A small network was shown many inputs. Here are its activations along a few directions, one row for each input.
Each table varies a few parts of the input and shows all the possible inputs, shuffled.
A made-up example of a description, with smaller parts first: one of 6 places along a line, together with either a single point or (one of 2 separate values, together with one of 5 places around a ring) or one of 11 places around a ring.
Shared parts are said once, and a part with two or three values counts as separate values.
(in the rows, 128 means zero)

Other details of the inputs vary at random and push rows far along three fixed directions, the same in every table; ignore that.

Table:
r1: [163 129  96 105 130 153  96 105 126 150 119 136]
r2: [147  92 117 193 136 175  78 131 148 137 133 158]
r3: [ 93 118 157 152 142 144 125 123 112 109 155  60]
r4: [118 142 156 184 153 166  88 115 117 136 145  47]
r5: [132 108 125 150 122 150 117 136 132 143 139 163]
r6: [ 93 131 152 152 140 140  94 113 113 105 136  27]
r7: [ 64 142 145 107  90  73 179 184 153 114  91 190]
r8: [144 148 142  98 129 123 161 129 137 132 149 136]
r9: [130 144 110  93 131 121 138  91  76 145 139  46]
r10: [104 120 152 157 124 123 143 164 179 120 138 150]
r11: [180 164 106  65 129 128 144 109  98 139 122 166]
r12: [154 143 129 105 136 115 133 120 159 122 134 130]
r13: [145 143 120 112 124 125 122 126 123 130 105 154]
r14: [ 83 154 144  63 102  89 176 156 133 107 143 132]
r15: [192 119  83  93 143 150 122  89 119 143 137 137]
r16: [156 130 114 141 128 169  85 119 117 150 133 151]
r17: [167 135 115  70 137 131 143 114 138 104 150 146]
r18: [112 109 129 177 112 154  77 151 155 140 116 163]
r19: [ 86 102 147 214 145 131  97 126 125 117 109  69]
r20: [ 82  98 130 152 110 134 143 158 146 143 130 158]
r21: [ 86 140 142 107 108  65 158 127  94 123 126  41]
r22: [144 129 119 111 131 106 161 120 115 119 123 132]
r23: [114 106 140 165 123 139 123 147 129 139 136 149]
r24: [164 128 102  90 123 107 129 104 126 130 128 135]
r25: [183 119  85  99 144 145 104  88 129 143 126 134]
r26: [108 135 137 105 116 102 186 153 124 122 117 180]
r27: [147 106 127 198 155 180  92 131 140 125 110 166]
r28: [ 94 115 134 129 109  78 148 149 142 120 120 128]
r29: [193 124 103 108 140 137 121 103 115 135 138 144]
r30: [ 90 116 146 152 115 118 159 163 134 128 121 171]
r31: [162 132 118  94 144 141 109 107 145 105 138 134]
r32: [101 159 142 111 134  98 165 111  67 122 120  49]
r33: [125 120 128 155 137 130 119 137 147 118  98 168]
r34: [126 139 132 130 127 124 120 117  90 140 136  82]
r35: [ 95 141 155 141 109 120 125 166 176 126 122 150]
Each input here is: one of 5 places around a ring, together with either one of 2 separate values or one of 5 places along a line.
- The inputs of r31 and r17 match in every part but the place on the ring of 5. If r33 is changed in the same way as r31 into r17, which row does it become? => r27

Table:
r36: [122 145 125  87 117 102 196 155 129 128 134 169]
r37: [165 153 122  90 136 152  89 105 103 141 134 114]
r38: [ 60  94 116 148  95  93 143 132 120 136  97 123]
r39: [171 147 133 128 134 142 131 124 133 127 116 190]
r40: [135 132 136 134 135 158  92 113 100 147 149  84]
r41: [103 108 129 210 125 147  75 146 162 107 125 107]
r42: [101 151 125 106 115 115 159 159 151 122 106 176]
r43: [126 139 145 109 132 119 156 107  80 112 141  91]
r44: [ 75 119 143 143 115  80 136 154 170 104 130 128]
r45: [153 142 140 122 136 158  71 110 105 140 135 103]
r46: [162 116 107 107 114 152 102 139 151 114 119 161]
r47: [150 105  87 132 113 128 123 104 130 160  97 181]
r48: [112 116 130  98 141  95 150 106 123 111 162  74]
r49: [150 139 135 119 132 153 114 126 121 112 118 184]
r50: [141 109 122 142 151 142  96  97 123 117 162  86]
r51: [130 153 138  97 122 106 157 149 132 117 111 168]
r52: [137 130 125 143 142 177  87 106 107 145 144  99]
r53: [155 147 140  99 119 121 129 118 108 154 151 110]
r54: [113 137 152 110 122 110 163 107  80 110 143  86]
r55: [ 96 106 167 226 136 164 108 143 124 126 131 117]
r56: [122 112 121 108  86 102 170 170 165 122 133 164]
r57: [156 119 104 132 132 147 102 106 119 112 157  92]
r58: [ 89 111 159 210 124 163  85 154 139 155 140 105]
r59: [139  92 137 128 133 143 140 145 188 134 130 180]
r60: [152 101 133 108 156 150 124  95 130 124 142  81]
r61: [ 59 102 150 150 132 100 124 144 160 100 137 102]
r62: [154 143 140 159 156 148 117 109 104 129 124  88]
r63: [142 127 139 146 153 162 113 111  89 124 141  90]
r64: [145 141 118 113 143 161 117 137 129 119 117 177]
r65: [133 147 116 119 148 165  99 107 106 132 129  95]
r66: [186 116 103 120 139 147 107 116 165 133 156 195]
r67: [132 149 116 127 135 156 108 135 144 139 113 159]
r68: [ 84 121 133 170 106  92 140 156 160 105 133  97]
r69: [149 127 121 115 147 108 132 109 159 123 140 130]
r70: [137 129 127 144 158 167 117 112  92 126 139  90]
r71: [156 103 101 133 146 115 124 113  71 142 121 107]
r72: [110 152 131  83 110  93 178 123 107 142 147  91]
r73: [171 136 104  78 100 104 159 143 160 122 119 168]
r74: [139 126 112  67 105  97 168 121 107 110 144  75]
r75: [112 151 135 123 132 104 172 144 125 122 119 120]
r76: [ 99 112 134 151 100 114 125 165 161 109 109 118]
r77: [142 127 110 125 119 110 142 114 124 115 158  82]
r78: [155 137 141 139 144 164  97  92  91 113 125 116]
r79: [ 50 131 156 173 107 121 117 170 155 131 111 126]
r80: [113 145 121  88 131 121 169 117  94 122 141  88]
r81: [171 107  93 141 139 129 103 136 115 148  98 196]
r82: [152 141 148 164 144 146 116  94  99 124 124  95]
r83: [131 109 107 110 115  72 173 150 102 145 117 162]
r84: [ 97 125 167 195 124 151  64 152 142 143 118 111]
r85: [ 61 129 176 180 113 106 140 147 123 105 110 103]
r86: [ 77 113 146 167 119  87 137 156 178 112 136 129]
r87: [116 141 145 123 143 128 131 120  91 109 126  79]
r88: [102 151 151 102 104  86 174 156 135 107 108 176]
r89: [137 138 114 123 146 168 111 107 103 140 144  97]
r90: [ 86  77 161 192 150 167  84 139 170 114 117  98]
r91: [147 118 124 144 156 139  88 107 158 119 131 125]
r92: [ 79 103 107 128  86  84 156 140 140 144  88 175]
r93: [127 119 111 123 132  66 162 123  79 138 110  90]
r94: [124 151 114  76 123 129 152 140 130 118 118 171]
r95: [159 152 107 122 136 161 117 133 154 150 119 187]
r96: [135 134 117  81 136  96 130 103 125 102 147  99]
r97: [170 140 138 127 138 143 138  86  86 129 143 107]
r98: [154 151 142 118 121 127 110 130 132 151 129 138]
r99: [156 149 111  89 126 162  98 125 136 139 125 186]
r100: [127 141 137 136 114 146  91 158 159 147 114 185]
r101: [ 69 141 161 149 106  93 143 160 138 141 125  94]
r102: [173 107 112 129 150 151 108 115 170 136 153 183]
r103: [146 139 142 111 129 143 100 109  95 145 152  87]
r104: [118 134 133 161 137 156 113 160 152 124 104 180]
r105: [146 120  99  91 132  83 149 121  77 131 111 124]
r106: [118 160 129  93 113  99 160 132 132 140 126 126]
r107: [136 143 122 153 146 157 123 125 133 136 118 129]
r108: [115 102  95 107  87  93 169 130 134 156 107 193]
r109: [ 61 117 144 184 116 143 136 174 157 143 132 142]
r110: [146 122 104 127 120 144  93 134 154 105 135 156]
r111: [178 131 126 137 142 169 122 133 130 139 134 189]
r112: [129 128 138  72 139  87 167 104 135 112 119  65]
r113: [179 113 124 110 148 148 125 118 182 134 117 172]
r114: [119 141 124 121 132 128 165 124 112 133 138 102]
r115: [114 110  95  94 104  89 165  94  88 144 115 102]
- Describe the family of inputs behind these rows. => one of 5 places around a ring, together with either one of 2 separate values or one of 5 places along a line or one of 9 places along a line
- The inputs of r76 and r46 match in every part but the place on the ring of 5. If r100 is changed in the same way as r76 into r46, which row does it become? => r37
- The inputs of r111 and r51 match in every part but the place on the ring of 5. If r77 is changed in the same way as r111 into r51, which row does it become? => r41
- The inputs of r54 and r97 match in every part but the place on the ring of 5. If r103 is changed in the same way as r54 into r97, which row does it become? => r53
- Which other rows does r75 become when the place on the line of 9 takes its other values? List them by row number. => r39, r62, r82, r95, r98, r101, r106, r107
- Which other rows does r60 become when the place on the ring of 5 takes its other values? List them by row number. => r59, r90, r112, r113
